A small network was trained on invented records. Each row is its activation on one of them, seen along a few directions.
After each row come some of the record's fields: Ledas, Nonat, Vekef, Felu, Siko.
Not every record has every field; a missing one is left out.
Other fields move the rows too, some of them a lot.
Strong random noise was added to every row along 4 fixed directions; ignore it. To show where, here is one row again and again, with new noise each time:
[ 106  -83 -264  423  644  386  222  166  112 -508 -131 -211  -19   13
  888  134  319 -142   50   17  -43]
[ 204  288   86 -200  317  180 -252  -55  283   22 -130  130   -6   68
  299 -162 -118  232 -133   59 -136]
[ 152   88  -53   54  148 -128  -79  152  396  186  -70 -165  121 -176
  196 -369  -87   20   13 -234 -166]
[  91 -234 -356  321  246  108  426 -292  -46 -766 -134 -466   40 -270
  382  308  499  -19  187  351  -66]
[ 172  197   -7  -74  508  396 -171   -3  188 -190 -109  128    3  102
  526   39   13  115 -122  106  -53]
[ 136   92  -52  -23  281   91 -181  183  354  158   -8  -26  183 -136
  252 -220 -103  -38  -45 -205  -65]

[  44 -103  -69  -73  300   87  -54  163  144   87  108   82   67  -90
  239  -73   75 -216  -46 -208  135]	Ledas: f1 / Vekef: m1 / Felu: k3 / Siko: z5
[ -15 -209 -170  587 -251 -467  234  186  233   75 -103 -472   41 -266
   59 -343  149 -146  269 -292 -158]	Ledas: f2 / Vekef: m2 / Felu: k1 / Siko: z2
[-106   -4   46 -240  171  315 -434  134   67  382  376  168  232  -33
 -298   35 -191 -111 -125  -98  179]	Ledas: f1 / Vekef: m1 / Felu: k1 / Siko: z3
[ 105  -50   88 -426   16   69  158  -96   -8    4  -21  324  199  165
  306   46 -294  144  236  291  112]	Ledas: f2 / Vekef: m1 / Felu: k2 / Siko: z2
[ 215  278   16 -187  261  234 -547   53  139  310  275  364  124 -314
 -243    4  -99  -48 -178 -471  -61]	Ledas: f2 / Nonat: s2
[-158   14  -56  114   97  327   76  188  -86 -109   77   37 -101  155
   55  216  183  -66 -186  -93  -26]	Ledas: f1 / Nonat: s3
[-163 -326 -177 -131 -410  -89  227 -271 -161 -158   13 -121  252 -239
 -469  223   28    8  290  317  188]	Ledas: f2 / Vekef: m1 / Felu: k3 / Siko: z2
[-277 -455 -168 -462   -4  598 -434  143 -353   63  543  366  574 -357
 -619  643  -30 -463 -119  119  667]	Ledas: f1 / Vekef: m1 / Felu: k1 / Siko: z5
[ 144  -34 -181  428  490  145  120  275  303 -159 -104  -55 -173   72
  752 -199  199 -110  119 -309 -138]	Ledas: f2 / Vekef: m1 / Felu: k1 / Siko: z2
[  82  257  316 -556 -102  -79  -71 -713 -219 -235 -203  156 -154  249
 -105  171  -30  676 -149  790  -77]	Ledas: f1 / Vekef: m2 / Felu: k2 / Siko: z5
[ -11  149   36  148  454  313 -471  660  188  610  169  231  161   17
   81 -160 -278 -269 -137 -805   60]	Ledas: f2 / Nonat: s2
[ -10  -82 -107   82    0  116  108  -66   75 -130  -34  -46   32 -123
   22  -57   88   12   85  -48   27]	Ledas: f2 / Vekef: m1 / Felu: k1 / Siko: z2
[-129 -196 -106  397   81  -46  127   49  -37 -396  135 -433  -94 -161
 -128  172  309 -126    1  -54 -188]	Ledas: f2 / Nonat: s1
[ 191  130   22  -31  309  193   68 -359   -8 -556 -183  -30 -112   75
  290  205  200  353  -52  450 -149]	Ledas: f2 / Vekef: m2 / Felu: k2 / Siko: z2
[ -77  -97 -134  -29   85  171  -24  242  192  190   41   70  414 -257
   79  -90 -100 -257   71 -265  155]	Ledas: f2 / Vekef: m2 / Felu: k3 / Siko: z2
[ 256  204   42 -417 -271 -280 -468 -273  371  387  122  -69  225 -346
 -781 -332 -275  229 -149 -147 -108]	Ledas: f2 / Vekef: m3 / Felu: k1 / Siko: z2
[-154   24  239 -720   35  549 -600   91  -60  472  411  667  399   89
 -364  375 -323 -228 -230  134  558]	Ledas: f1 / Vekef: m1 / Felu: k3 / Siko: z5
[ 155  125  268 -702 -217  -94 -191 -429  115  181  -27  198  145  -62
 -249   59 -344  540  -27  339   89]	Ledas: f1 / Vekef: m1 / Felu: k2 / Siko: z4
[-108 -244 -120  250  339  386  -86  440 -215 -150  320   90  234   44
  188  348  154 -499 -104 -182  413]	Ledas: f1 / Vekef: m3 / Felu: k2 / Siko: z5
[  69  -47   22  -71  384   60   29   89   47  -89  -26  123   94   -1
  333   30  108 -119  -80  -28   82]	Ledas: f1 / Vekef: m2 / Felu: k2 / Siko: z5
[ 101  107  207   38  619  741  -50  103 -160 -516  -96  499 -226  603
  819  339   49   95 -102  331  102]	Ledas: f2 / Vekef: m1 / Felu: k2 / Siko: z2
[  52  225  -25 -209  155  330 -618   58  277  386  222  376  188 -170
 -210   53 -249  -10 -152 -181  163]	Ledas: f2 / Vekef: m1 / Felu: k3 / Siko: z2
[-219 -274   99  464 -575 -482  412   20 -151    2  -54 -412 -319  276
 -235 -290  316  -25  162  184 -205]	Ledas: f1 / Vekef: m1 / Felu: k3 / Siko: z1
[  89  -23  -59  397 -311 -448  223 -185 -158 -190 -247 -547 -430 -107
 -206 -270  347  262  135  -41 -451]	Ledas: f1 / Nonat: s2
[-247 -364  -49  127 -138  148  -15   36 -213   -2  261 -134   99  110
 -176  146  193 -143  -27  172   95]	Ledas: f1 / Vekef: m1 / Felu: k3 / Siko: z1
[  69  478  369 -223   99  -81 -301 -172  119  309 -283  402 -336  454
  353 -318 -290  436 -218  149 -139]	Ledas: f1 / Vekef: m2 / Felu: k3 / Siko: z5
[ 240  647  418 -242 -175 -538   26 -423   21   36 -440  105 -695  661
  130 -541 -140  853 -115  348 -387]	Ledas: f1 / Vekef: m3 / Felu: k2 / Siko: z5
[-128 -515 -322  -89 -208  -22  307   35 -158 -231   17 -233  484 -537
 -117  361  133 -267  286  163  340]	Ledas: f1 / Vekef: m2 / Felu: k3 / Siko: z4
[ 249  466    8  140  327 -215 -436  230  502  474   19  -55 -209  -75
  134 -616 -106   77 -314 -604 -202]	Ledas: f1 / Vekef: m3 / Felu: k3 / Siko: z5
[ 229   52 -146 -100  515  414 -108 -184   33 -448   54   31  113 -135
  254  423  145  100 -156  128  171]	Ledas: f2 / Vekef: m3 / Felu: k2 / Siko: z4
[-286 -335 -102    4 -408   57   19  236 -330  -28  195  -69   75  -12
 -579  343  106 -193  -49  107   81]	Ledas: f1 / Nonat: s3
[ -97  112 -102  228   94  -77   54  127  -31   61  -58 -110 -118  142
  -61 -211  -22   -3   45  -92  -31]	Ledas: f2 / Vekef: m3 / Felu: k3 / Siko: z3
[ 179   57  -20 -174 -271 -528  -80 -132  444  340 -102 -122  200 -377
 -333 -472 -115  101  156 -209 -233]	Ledas: f2 / Vekef: m2 / Felu: k1 / Siko: z2
[-180  -61  151  141 -173 -237   41   30    8  114  -45  -29 -107  148
 -176  -34 -218  -13   24 -138  -94]	Ledas: f2 / Nonat: s1
[  39  190  185 -170   47  -22    1   12  -60  102 -174  170 -127  118
  311 -145 -122   59  -81  236   28]	Ledas: f1 / Vekef: m2 / Felu: k3 / Siko: z5
[  92   77 -108  -27  156   96  226 -389 -318 -598 -144  -34 -115  166
  514  266  251  130   -6  460   70]	Ledas: f1 / Vekef: m3 / Felu: k1 / Siko: z5
[  62 -118   10 -711 -352 -314  349 -700 -220 -135 -107   85  164 -150
  -42  121  -93  296  257  666  110]	Ledas: f1 / Vekef: m1 / Felu: k3 / Siko: z5
[ 310  358   20  486 -306 -790  385 -348  143 -172 -407 -693 -543  -63
  210 -666  316  479  271 -147 -744]	Ledas: f2 / Nonat: s2
[ -38   71  172 -175  -90   88   56 -213 -145 -167 -191  248 -144  338
  -30   81 -133  393   66  404    9]	Ledas: f2 / Vekef: m1 / Felu: k2 / Siko: z2
[  66  -44  -44 -490 -250  -94  142 -375   14  -95  -45   24  146 -174
 -100  193  -42  224  241  325  212]	Ledas: f1 / Vekef: m1 / Felu: k3 / Siko: z4
[ 277  279   43 -523 -339 -113 -242 -627   10 -101  -54  294   15 -133
 -535   -1 -137  389  -86  357  -94]	Ledas: f2 / Vekef: m3 / Felu: k1 / Siko: z2
[ 326  -68  -83 -251 -188 -388  394 -770  -40 -634 -266 -303  -46 -305
 -229  220  286  422  137  484  -79]	Ledas: f1 / Vekef: m3 / Felu: k2 / Siko: z4
[ 138   80  196 -355 -118   80 -291 -103    9   64  100  299  235   53
 -392   59 -245   74  -90  119  108]	Ledas: f2 / Vekef: m3 / Felu: k2 / Siko: z2
[ 181 -109 -240  218  144 -303  167  125  449   82  -73 -264   33 -396
  311 -315  126  -79  213 -457  -89]	Ledas: f2 / Vekef: m1 / Felu: k1 / Siko: z4
[ 190  556  285 -236 -109 -146 -339 -492  -63 -115 -200  139 -487  363
 -117 -169   74  626 -253  341 -200]	Ledas: f1 / Vekef: m3 / Felu: k1 / Siko: z5
[ 138  153  -42  161   19 -129   52  284  231  139  -69  -63   96  108
  478 -388 -146  -51  124 -263  -74]	Ledas: f2 / Vekef: m3 / Felu: k3 / Siko: z2

Here are new rows. What are their fields?
[-114  -40  167 -184 -128  -38 -190  183 -148  206  102  223  -63  104
 -241 -103 -152  119 -109   58  106]	Ledas: f1 / Vekef: m1 / Felu: k2 / Siko: z5
[-109  182 -125  521  164  118 -220  350   78   92  117  -72 -267  110
  -54   92  167  -92 -217 -305 -197]	Ledas: f2 / Nonat: s3
[  59 -245  -25   61   26  -65  160  203  118  -27   70  -43  226 -223
  142   15  -22 -177  170 -173  171]	Ledas: f2 / Vekef: m1 / Felu: k2 / Siko: z4
[ -30  -21 -113  677  -24 -505  358  557  293  353  -91 -445 -132  -18
  471 -822   19 -262   23 -760 -165]	Ledas: f1 / Vekef: m3 / Felu: k3 / Siko: z5
[ 179  319  212 -324  -78   65 -218 -532 -129  -63  -93   27 -198   16
 -362  226  114  305 -102  269  -92]	Ledas: f1 / Nonat: s2
[ 150  347  113 -219  397  230 -525 -114  178   87  200  285 -119  -75
  -86   31    2  206 -354  -65   34]	Ledas: f1 / Vekef: m1 / Felu: k2 / Siko: z5
[  84 -190  -24 -753   -6  -93  -57  347  381  791   71  343  892 -413
  314 -191 -690 -314  247 -339  379]	Ledas: f1 / Vekef: m2 / Felu: k3 / Siko: z4
[ 312  224  170 -316 -319 -504  491 -662  -94 -356 -465  -43 -283  351
  213 -218 -127  701  270  676 -318]	Ledas: f2 / Vekef: m3 / Felu: k2 / Siko: z2
[ 113  312  238 -406  -73  -47 -387  173  227  479   36  319  130  155
 -244 -203 -455  181  -93 -213  173]	Ledas: f2 / Vekef: m3 / Felu: k2 / Siko: z4
[ 142   33  -52  -44 -277 -374  -29 -501   17   52  -23 -514  -63 -386
 -518  -69  189  259   50  -18 -274]	Ledas: f1 / Nonat: s2
[ -67  -78   75  450  179 -169  168  577   44  104  -47  -98  -64  183
  533 -306   62 -255   31 -318    8]	Ledas: f1 / Vekef: m2 / Felu: k2 / Siko: z5
[  39 -312  -87 -294 -374 -472  394  -19  103  210   -8  -94  570 -317
  -74 -154 -273 -113  451   78   76]	Ledas: f2 / Vekef: m2 / Felu: k2 / Siko: z2
[  57  339  337 -603  -57 -120 -429 -109  195  579  -64  288   75  176
  -44 -339 -431  351 -212   96  -26]	Ledas: f1 / Vekef: m2 / Felu: k3 / Siko: z5
[-163   77   83  -98 -294 -115  -78  226  -43  300  103   57  -61  263
 -321    9  -91    7  -49  -78  -58]	Ledas: f1 / Nonat: s3
[-177 -168   27 -127 -686 -214  196 -299 -459 -329  -55 -185 -278   87
 -734  295  217  286  -18  575 -161]	Ledas: f1 / Nonat: s3
[ -16 -203  -14  493    2  -56  415  360   21  -93  -55 -190 -106   70
  374 -130   56 -183  215  -34   -8]	Ledas: f2 / Vekef: m1 / Felu: k2 / Siko: z2
[  38  -52 -370  -12  537  568 -172 -359 -189 -616  289   50  149 -260
 -187  665  471 -211  -71  247  216]	Ledas: f2 / Vekef: m3 / Felu: k1 / Siko: z3
[ -67 -141 -207  321 -372 -504  387 -198    7  -68  212 -552  174 -502
 -708 -241  191  -93  125 -166  -88]	Ledas: f2 / Vekef: m3 / Felu: k2 / Siko: z3
[ -77   72  249   93  232   57    9  431   50  264  -59  214  -27  392
  502 -140 -114 -142  -78  -85  113]	Ledas: f1 / Vekef: m2 / Felu: k2 / Siko: z5
[-149 -113   25 -346   -5  102 -272  273   19  437  396  301  375  -87
 -261   81 -213 -237   -3 -192  398]	Ledas: f1 / Vekef: m1 / Felu: k2 / Siko: z5
[ -24   59  142 -266 -527 -695   54 -334    3  341 -123  -57   62 -112
 -674 -328 -219  294    1   44  -36]	Ledas: f1 / Vekef: m3 / Felu: k2 / Siko: z5
[ -33  163   53    3  120  151  -89 -302  -63 -451  -52 -170 -405  143
  -29  147  201  219 -142  299 -284]	Ledas: f2 / Nonat: s1
[ 193  248  120 -439 -410 -249 -229 -300  131  184    0   91  217  -70
 -389 -225 -269  249   35  112  -38]	Ledas: f2 / Vekef: m3 / Felu: k1 / Siko: z2
